These are the activations of a small neural network, seen along a few directions. Each row is one input.
In each table, some parts of the input vary, and every possible input appears once, in random order.
A made-up example of a description, with smaller parts first: one of 2 separate values, together with either a single point or one of 11 places around a ring or (one of 4 places along a line, together with one of 8 places around a ring).
Shared parts are said once, and a part with two or three values counts as separate values.
In the rows, 128 means zero.

Other details of the inputs shift rows strongly along two fixed directions, in all tables alike. That doesn't count.

Table:
x1: [137 136 147 140 115 140 157 127 125 148 135 122]
x2: [118 148  99 113 145 137 111 115 134 173 127 161]
x3: [132 115 154 120 127 123 137 119 136 134 132 100]
x4: [ 98 113 101 116 125 102  99 119 121 105 120 156]
x5: [111 141  97 151 119 128 112 116 111 113 132 170]
x6: [105 142  96 147 106 127 113 115 113  87 115 177]
x7: [139 121 137 122 127 128 139 139 149 134 129  93]
x8: [149 141 144 107 143 145 159 122 141 208 137 109]
x9: [117 145 103 139 136 137 106 112 117 138 132 173]
x10: [106 131  90 115 144 116  93 117 136 125 132 139]
x11: [137 116 144 123 133 135 142 149 132 135 119 102]
x12: [151 120 142 110 146 138 143 142 141 164 139  91]
x13: [134 109 156 119 130 116 142 118 132 136 124 106]
x14: [168 165 163 118 139 135 146 140 117 168 136 116]
x15: [114 130  87 125 149 123  92 130 139 123 132 143]
x16: [119 125  93 125 152 129  91 138 129 123 130 152]
x17: [136 113 145 132 112 124 142 130 122 105 135  98]
x18: [156 121 150 120 152 141 139 139 134 160 146  95]
x19: [137 137 153 149 102 138 162 128 119 117 131 131]
x20: [115 127  98 124 151 123  91 119 117 121 144 147]
x21: [136 117 147 137 115 123 140 124 129 104 132  96]
x22: [121 152  99 111 155 140 123 114 127 165 127 167]
x23: [140 135 101  85 205 145  95 134 146 217 143 135]
x24: [134 107 163 139 118 115 140 116 121 108 126 112]
x25: [109 124  95 155 125 121  90 134 126  72 122 156]
x26: [127 128 136 152  79 129 160 128 121 102 121 122]
x27: [118 110 149 134  92 111 139 124 134  88 120 103]
x28: [137 113 152 143 122 134 141 148 121 105 121 108]
x29: [123 111 136 131  90 116 143 135 128  87 125  97]
x30: [139 117 136 117 124 129 141 145 142 135 131  95]
x31: [105 144  95 146 109 126 121 118 112  86 116 180]
x32: [136 112 156 119 129 125 137 123 124 133 138 104]
x33: [141 117 143 142 116 127 140 138 137 104 130  98]
x34: [167 145 161 102 171 160 156 115 138 237 143 110]
x35: [123 134 105 118 172 128  91 111 128 150 147 140]
x36: [104 126  91 130 130 114  95 118 128  97 130 141]
x37: [143 109 159 101 145 124 145 122 129 168 132 102]
x38: [137 119 146 129 136 134 141 143 140 134 116 101]
x39: [118 131 138 149  76 127 161 134 128 104 119 122]
x40: [ 95 140  90 151  99 123 115 125 117  95 123 171]
x41: [139 173 107 111 156 125 101 133 115 160 133 163]
x42: [ 99 113 106 140 121 100  95 111 116  78 119 162]
x43: [137 117 162 129 134 126 134 116 128 131 139 105]
x44: [126 155 102 101 169 146 114 110 132 193 130 163]
x45: [132 109 160 134 113 123 137 124 118 106 136 107]
x46: [109 126  90 114 145 120  94 122 124 124 137 142]
x47: [133 134 150 155 100 137 158 128 118 122 133 125]
x48: [135 113 138 129 107 128 142 151 140 110 118 100]
x49: [156 122 151 122 153 141 138 138 146 161 132  96]
x50: [105 112 107 126 132 106  97 116 112 101 126 160]
x51: [139 155 144 134  78 114 149 150 119  92 112 120]
x52: [142 118 147 147 119 129 138 137 133 103 133 100]
x53: [116 153  99 109 147 135 119 121 134 170 132 165]
x54: [ 98 116 103 122 128 101  97 113 128 103 117 154]
x55: [132 136 145 139  95 135 165 132 127 120 124 127]
x56: [103 122 107 133 133 112  91 111 123  97 131 152]
x57: [109 150  92 117 133 131 121 117 128 137 119 172]
x58: [104 121 101 112 144 117  92 118 123 126 135 150]
x59: [150 146 151  99 146 150 160 119 142 203 126 114]
x60: [127 129  95 113 169 131  94 132 131 152 144 142]
x61: [137 131 143 149  97 134 159 125 120 122 128 121]
x62: [141 177 104  95 170 129 100 133 123 189 135 159]
x63: [101 123  91 127 131 120  97 145 129 101 112 151]
x64: [136 136 149 144  99 136 163 130 122 118 127 129]
x65: [118 107 148 128  89 113 140 130 127  89 123 105]
x66: [139 136 153 146 102 141 158 120 118 116 121 129]
x67: [120 126  97 130 154 131  89 137 126 122 133 154]
x68: [137 115 141 139 113 130 140 144 143 107 118 100]
x69: [154 126 146 102 164 142 138 139 159 192 131  90]
x70: [131 114 151 158 111 128 139 143 126  82 114 109]
x71: [142 116 148 128 137 136 140 147 128 132 122 105]
x72: [133 135 149 153  92 135 165 124 114  92 118 135]
x73: [106 113 111 131 135 108  95 114 108 100 129 162]
x74: [123 114 141 143 100 122 142 148 138  87 105 103]
x75: [136 116 150 144 122 130 141 143 132 105 115 104]
x76: [148 137 150 120 129 148 157 121 134 179 129 115]
Description of these inputs: one of 4 places along a line, together with either a single point or one of 6 places around a ring or (one of 2 separate values, together with one of 6 places along a line).
Q: The inputs of x36 and x35 match in every part but the place on the line of 4. If x55 is changed in the same way as x36 into x35, which row does it become?
A: x19
Q: The inputs of x74 and x70 match in every part but the place on the line of 4. If x27 is changed in the same way as x74 into x70, which row does it become?
A: x43
Q: Change only the place on the line of 6 in x36. List by row number the other rows that result.
A: x3, x13, x15, x38, x68
Q: Change only the place on the line of 4 in x32. List by row number the other rows that result.
A: x45, x58, x65
Q: Change only the place on the line of 4 in x14. List by row number the other rows that result.
A: x41, x51, x62
Q: Change only the place on the line of 6 in x28. List by row number the other rows that result.
A: x18, x20, x45, x67, x73

Table:
x77: [148 109 145  87 200 133 111 127 145 194 146  92]
x78: [106 126 122 146  80 109 129 119 108  73 120 152]
x79: [158 144 129 105 184 155 126 152 147 206 143 106]
x80: [ 94 172  43 122 151 125  68 122 122 140 126 215]
x81: [154 152 120 102 170 155 136 139 141 208 141 123]
x82: [110 135 102 152  85 118 124 135 123  60 112 147]
x83: [158 136 185 144  72 136 196 136 130 117 120  81]
x84: [120 113 119 158  93 118 121 159 135  41 108 110]
x85: [156 117 208 142  81 137 205 122 118 130 121  87]
x86: [152 162 138 105 156 156 157 125 140 222 130 134]
x87: [119 115 106 164  89 125 120 171 131  39 110 117]
x88: [115 148 114 165  82 138 146 135 112  84 116 162]
x89: [142 105 154 101 185 127 115 109 138 190 152  98]
x90: [161 118 185 145  95 136 178 156 141 106 119  59]
x91: [168 107 208 135  91 132 197 137 125 122 124  63]
x92: [149 142 121 104 171 150 126 151 148 195 140 107]
x93: [150  99 216 138  80 129 207  99 122 133 130  73]
x94: [144 141 150  91 168 145 148 103 129 229 141 132]
x95: [142 128 140  87 178 133 126 106 133 202 147 118]
x96: [101 168  61 126 159 127  72 113 118 137 132 205]
x97: [ 93 169  48 126 152 140  84 117 120 152 130 216]
x98: [162 110 172 137  93 136 177 174 153 107 110  52]
x99: [105 107 140 163  75 103 129 100 102  51 126 144]
x100: [ 91 167  57 130 155 131  76 106 117 136 126 219]
x101: [ 98  87 130 152  85  96 115 117 121  43 124 118]
x102: [172 139 197 151  73 143 206 150 129 125 117  78]
x103: [102 160  47 119 157 127  72 131 129 138 123 197]
x104: [160  90 212 141  92 124 190 115 123 113 132  61]
x105: [ 99 162  41 126 164 127  60 131 124 128 123 210]
x106: [147 113 135  91 195 134 109 138 145 192 140 101]
x107: [151 128 149  91 167 137 140 120 134 204 141 110]
x108: [142  97 142  94 201 128 103 115 145 190 150  96]
x109: [153 101 209 136  83 122 193 105 121 126 135  70]
x110: [ 80 146  66 119 164 118  66  85 106 135 135 220]
x111: [150 128 150  92 185 137 128 108 130 204 148 115]
x112: [111 127 105 158  77 116 122 159 132  50 105 129]
x113: [165 105 186 135  95 135 184 164 153 107 115  39]
x114: [ 97 171  43 132 156 133  66 125 113 133 135 218]
x115: [114 139  94 163  90 128 120 148 115  59 116 158]
x116: [103 104 124 137 103 104 112 126 123  66 124 122]
x117: [109  96 139 149  83 103 133 107 115  60 125 124]
x118: [114 128 109 165  82 117 119 161 128  44 105 133]
x119: [109 129 123 150  90 112 124 119 104  75 122 158]
x120: [108 100 137 152  91 104 120 130 117  44 121 116]
x121: [110 148 100 160  74 127 133 140 114  70 118 159]
x122: [149 106 151  82 190 132 123 127 150 197 145  80]
x123: [114 122  93 154 105 119 101 166 135  53 105 134]
x124: [162 148 144 105 171 150 142 130 141 201 138 111]
x125: [156  70 205 128 105 119 176 132 144 112 131  32]
x126: [ 92 145  74 116 164 114  65  93 107 134 141 202]
x127: [144 122 142  98 181 133 116 131 137 190 142 108]
x128: [ 97 122 127 147  81 113 136 101 107  73 119 157]
x129: [140 138 145  91 170 133 131  98 126 208 150 127]
x130: [140 113 126  85 191 131 106 135 148 193 139 104]
x131: [161 130 130  97 181 155 132 160 158 203 138  85]
x132: [ 92 112 123 159  89 108 121  90 102  66 124 169]
x133: [ 99 146 103 158  77 123 133 120 117  70 109 170]
x134: [154 165 136 107 169 159 147 124 136 226 133 143]
x135: [108 123 110 156  82 113 120 148 131  46 110 126]
x136: [ 82 130  51 108 172 108  44 120 125 126 133 189]
Q: The inputs of x109 and x99 match in every part but one. If x129 is changed in the same way as x109 into x99, which row does it become?
A: x126
Q: The inputs of x87 and x131 match in every part but one. If x91 is changed in the same way as x87 into x131, which row does it become?
A: x107
Q: What is each input in this table made of?
A: one of 2 separate values, together with one of 5 places along a line, together with one of 6 places along a line
Q: Change only the choice among 2 separate values in x84. List by row number the other rows that result.
A: x113
Q: Change only the place on the line of 6 in x100. List by row number the other rows that result.
A: x85, x88, x110, x132, x134
Q: Change only the choice among 2 separate values in x132. List by row number the other rows that result.
A: x93
Q: Change only the place on the line of 5 in x122. List by row number the other rows that result.
A: x95, x116, x128, x129
Q: Change only the place on the line of 6 in x101. List by row number the other rows that result.
A: x92, x112, x116, x135, x136

Table:
x137: [180 114 199  97 135 121 168 150 150 164 131  35]
x138: [104 132 105 114 146 117 100 110 104 139 120 188]
x139: [163 146 179 115  95 142 198 123 122 187 147  91]
x140: [117 143  96 183  66 137 138 183 126  33  95 147]
x141: [123 123 109 112 164 117  82 133 133 134 137 128]
x142: [117 162  96  94 131 129 130 104 119 185 147 165]
x143: [162 113 179  81 126 113 164 141 156 161 123  46]
x144: [122  89 140 180  87 119 131 140 112  23 122 106]
x145: [ 92  98  91 119 132 117 105 104 145 118 128 142]
x146: [149 102 145 140 164 144 126 123 134 143 146 106]
x147: [131  95 159 170  85 120 138 148 115  27 123  94]
x148: [125 138 114 177  53 139 157 184 133  45  92 127]
x149: [102 111 100 106 151 118  90 122 137 135 134 134]
x150: [140 135 141 124 160 135 118 119 100 150 129 163]
x151: [141 108 156 103 159 134 134 130 143 169 142  84]
x152: [107 170  69 114 148 128  93 107 106 167 153 198]
x153: [112 146 122 106 133 126 141  99 135 165 115 158]
x154: [129 171 108 143 141 145 118 108 119 152 138 170]
x155: [116 106 110 102 169 128 106 115 142 174 139 119]
x156: [ 96 119  62 125 197 124  50 116 123 135 146 176]
x157: [176 142 202 140 135 153 186 122 125 167 128  99]
x158: [127 135 124 168  47 138 173 182 138  55  90 113]
x159: [178 115 194  83 143 122 166 146 156 189 132  35]
x160: [138 126 118 122 171 124  85 137 126 124 139 124]
x161: [ 99 157  50 129 120 138 101 162 144 123 102 178]
x162: [131 102 158 163  79 107 134 152 120  30 118  88]
x163: [125 168 105 137 134 143 120 106 123 156 135 169]
x164: [154  95 195  91 125 134 185 130 155 172 132  40]
x165: [151 138 140 182  62 150 175 190 129  50  97 106]
x166: [ 92 109  68 112 174 124  70 102 143 156 141 167]
x167: [171 106 195 113 164 146 159 141 140 177 148  55]
x168: [120 167 101 115 138 141 124  99 133 185 133 165]
x169: [136 173 108 145 145 149 116 109 116 148 138 171]
x170: [120 139 152 156  28 124 193 113 127  70 104 116]
x171: [ 91 129  93 116 128 109  95 108 104 121 114 197]
x172: [135 156 134 128 169 142 124 109 123 176 132 162]
x173: [163  91 187 131 140 146 169 126 147 164 143  62]
x174: [135 143 153 178  46 125 170 135  93  54 135 130]
x175: [111 155 104 118 160 130 109 101 126 170 125 182]
x176: [181  90 212 135 145 153 187 131 147 173 147  41]
x177: [133 133 140 122 157 130 120 118 103 154 129 162]
x178: [136 134 109  97 180 112  78 138 138 153 137 124]
x179: [119 162 110 139 111 136 133 106 124 137 127 161]
x180: [115 131 151 178  59 118 158 122 111  47 103 146]
x181: [114 156  72 106 129 145 128 157 156 159 104 152]
x182: [ 89 139  74 123 157 114  66 108  97 122 122 222]
x183: [ 89 109 127 140  53  97 145 116 102  43  93 162]
x184: [120 110 106 116 182 132  92 120 134 161 145 131]
x185: [ 82  85 107 148  67 100 128 122 129  31 109 121]
x186: [ 91 101 112 135  64  89 117 134 131  26 104 116]
x187: [ 92  88 114 165  77 105 120 130 120  27 115 122]
x188: [124 164 101 130 128 133 116 116 104 150 152 173]
x189: [110 120  99 102 149 109  84 127 139 134 129 130]
x190: [107 112 105 128 148 120  86 130 127 105 136 138]
x191: [128 102 127 117 166 136 120 112 146 170 144 114]
x192: [190 117 205 110 147 127 163 156 142 158 137  37]
x193: [101 145 108 130 120 121 120 104 125 130 113 177]
x194: [135 121 129  97 166 120 106 131 141 163 137 104]
x195: [144 171 109 127 156 145 115 118 101 171 161 169]
x196: [200 122 203 104 166 135 157 155 141 174 141  40]
Q: The inputs of x165 and x148 match in every part but one. If x157 is changed in the same way as x165 into x148, which row does it become?
A: x180
Q: What is each input in this table made of?
A: one of 6 places along a line, together with either a single point or one of 4 places along a line or one of 5 places along a line
Q: Change only the place on the line of 4 in x174. List by row number the other rows that result.
A: x154, x172, x177
Q: Change only the place on the line of 5 in x143. List by row number the other rows that result.
A: x145, x164, x185, x186
Q: Change only the place on the line of 6 in x185. List by row number the other rows that result.
A: x144, x155, x156, x184, x187
Q: Change only the place on the line of 5 in x176. List by row number the other rows that result.
A: x156, x162, x167, x192
